A small network was shown many inputs. Here are its activations along a few directions, one row for each input.
Each table varies a few parts of the input and shows all the possible inputs, shuffled.
Descriptions start from the smaller parts, as in this example, which fits no table here: ring(5) and (point or ring(11) or (values(2) and line(6))).
Shared parts are said once, and a part with two or three values counts as separate values.

Other details of the inputs shift rows strongly along two fixed directions, in all tables alike. That doesn't count.

Table:
R1: [ 31  87 -96  21 -18   0  -6 -13 -20  69   3 -50  26 -23]
R2: [ -3  40  44 -23 -13  -8  10  -2  33 -15 -11  15  -6  -1]
R3: [-57 -92  22  29  15   2 -17  50 -57 -13  27  18 -37  33]
R4: [ -8  72  36 -30 -22 -28   8 -16  24   8  -1  -1 -12 -21]
R5: [ 14  51  30 -28  -5  -9  22 -38  38   2  12   3  -4 -45]
R6: [ 42  59 -90  38 -25   6  -8 -30 -14  72  33 -47  17 -36]
R7: [ 59  50 -92  16  -6  25   9 -61  -1  57  15 -54  39 -40]
R8: [-15  39  36 -25 -14 -43  38   9  19   1 -37  28 -30  -2]
R9: [-10  64  16 -40 -17 -45  28  -8  21  21 -45  12 -25 -18]
R10: [-15 -68  32  12  14  25 -18   6 -12 -35  36  13 -21  -3]
R11: [-33 -38  14   9  11   5   5  51  -7 -39 -28  17 -10  40]
R12: [ 10 -67  23  -4  27  38  13  10   7 -43 -14  27  10  31]
R13: [-17  -8  41 -23  12   9  -5  15   4 -21   9   8 -15  -5]
R14: [   9  -93 -104   89   24   60  -45   31  -71   24   39  -43   23    8]
R15: [  0 -33  20 -25  25 -85 -55 -26  30 -42 -12  23   5  30]
R16: [ 34  42 -85  14  -6  14   7   5   3  55 -20 -49  19  -9]
R17: [ 38  54  28 -38 -10   5  17 -60  40 -16 -13  17  17 -21]
R18: [-12 -28  51 -28   6  10   4   1  15 -23  16  13 -10 -17]
R19: [ 49  21 -76  13  -2  36  -6 -52  -5  44  12 -50  32 -30]
R20: [-26  29  62 -18 -24 -49  16 -14   3  17  22  32 -39 -13]
R21: [ 24  20  55 -28  -5   6  17 -43  42 -28  -6  32   9  -7]
R22: [-59 -75   0  26  14   5  -7  64 -46 -27 -17  17 -10  56]
R23: [-20 -29 -96  60   3  13 -22  43 -62  48 -15 -41  20  35]
R24: [-13  32  57 -29  -2 -11  17  -7  32  -8  15   8 -15 -17]
R25: [  5  28  56 -35  -7  -3  12 -17  42 -26 -12  22   2 -19]
R26: [  34   90 -106   21  -26    0   -5   -5  -19   61  -14  -39   34   -9]
R27: [-29 -92  13  25  25  35 -29  45 -43 -32  36  13 -19  26]
R28: [-41 -46  20   2  10   2   6  51 -10 -34 -29  15  -4  39]
R29: [  2 -32  21 -18  19 -87 -42 -19  34 -52  -4  27   5  33]
R30: [ 12  56  25 -41 -12 -17  23 -12  46   5 -29   0 -11 -25]
R31: [ 59  67 -83  21 -12  13  -2 -28  -5  73  -5 -53  46 -32]
R32: [ -28  -73 -105   79   13   27  -23   62  -80   47   17  -49   16   35]
R33: [ 39 -12 -87  28  11  36  -4  16 -15  40 -21 -43  30  -7]
R34: [  -9 -119   17   28   23   48  -19    4  -35  -44   39   16   -2   26]
R35: [ -2  40  56 -27 -10 -13  10  -2  36 -21 -14  13  -5  -5]
R36: [ 11  18  49 -37  -4  -5  29 -11  48 -16 -20  26 -13 -18]
R37: [  3 -76  33 -11  32  37   9   7   6 -42 -20  19  13  27]
R38: [-61 -48  37   6  19 -10  -6  37 -29  -9   2  11 -33  23]
R39: [ -9  45  56 -14 -25 -29  10  -9  13 -16  26  34 -24 -11]
R40: [-39 -86  12  30   6  19 -24  50 -53 -30  31  17 -16  38]
R41: [ 33  30  34 -13 -20  -8  25 -74  29  -8  28  14  -7 -41]
R42: [ -1  83  23 -32 -24 -29   9 -12  19  -6 -29   8   2  -9]
Description of these inputs: values(2) and (point or (line(4) and line(5))).
Q: The inputs of R4 and R1 match in every part but the values(2) part. If R35 is changed in the same way as R4 into R1, which row does it become?
A: R2
Q: The inputs of R17 and R21 match in every part but the values(2) part. If R33 is changed in the same way as R17 into R21, which row does it become?
A: R36
Q: Start at R6 and move only the line(4) part, one step at a time. The first step leads to R24. Which rows follow, in order?
A: R2, R16

Table:
R43: [-12  49  28 -12 -31 -16  14   6   2 -20  -8  20  -5   2]
R44: [ 24   1  41 -26   0  18  15 -31  38 -15  11  28 -12 -35]
R45: [ -2 -46 -38  11  37  11 -33  22   6 -16 -33 -22  23  34]
R46: [  7  54  50 -34 -22 -63  -8 -62  21  12  28  13 -14 -26]
R47: [-34 -56  -9  26  14  38   0  33 -56  21   2 -13 -11  23]
R48: [  1  38  50 -15 -17  19  11  -6   7 -21  23  16 -16 -30]
R49: [ 17  65  45 -29 -22 -14  35 -35  41  11   5   9   2 -20]
R50: [-39 -50 -25  33   9  19   7  43 -55   6 -16   1 -15  27]
R51: [  0 -39  59 -22   6   7  11  -5  22 -32   1  30  -5  15]
R52: [-29 -62 -13  26  11 -33 -29  18 -40 -26  23  19  -7  38]
R53: [ 32  68 -94  21 -11 -10   5  10  10  70 -19 -52  28 -11]
R54: [-15 -56 -29  42   8  21   6  43 -23 -17  -2   3  10  42]
R55: [-49  -1  49 -20   6 -22  14  39  -1  -5 -33  21 -35   1]
R56: [  1 -71 -35  33  13  19  -8  26 -16 -19 -16   8  11  39]
R57: [ 65  32 -86   9  -1  35 -12 -57   8  46   8 -56  46 -50]
R58: [-23   1  62 -11 -13  10   6  16  -8 -32  12  17  -9  14]
R59: [ -2 -69 -14  42  18  57  -4  32 -21 -10  29  -4   5   5]
R60: [  6  68  39 -30 -12   6  33 -36  13  27   8  11 -39 -59]
R61: [-43  -9  58 -34  11 -71 -21  15  16 -30   5  41 -29  16]
R62: [ 17  84 -92  16 -29  -7 -12  18 -12  63 -14 -56  25 -11]
R63: [  1   3  55 -22  -4 -33  -8 -42  15 -23  48  22 -34 -37]
R64: [  7 -63 -41  21  25  21 -19   6 -15 -33 -21 -11  30  38]
R65: [ 20   5  39 -38   5  -1   5 -47  34 -25 -11   1  20  -4]
R66: [ 50  54 -99  14  -3 -11  -9  -5  16  67 -33 -47  29 -13]
Q: Describe the family of inputs behind these rows.
A: line(4) and (point or line(5))
Q: The inputs of R66 and R44 match in every part but the line(4) part. If R53 is changed in the same way as R66 into R44, which row does it become?
A: R59
Q: List by row number the other rows that have the line(4) part in common with R52.
A: R43, R50, R54, R56, R64
Q: Start at R65 and move only the line(5) part, one step at a time. The first step leads to R51. Which rows follow, in order?
A: R49, R58, R47
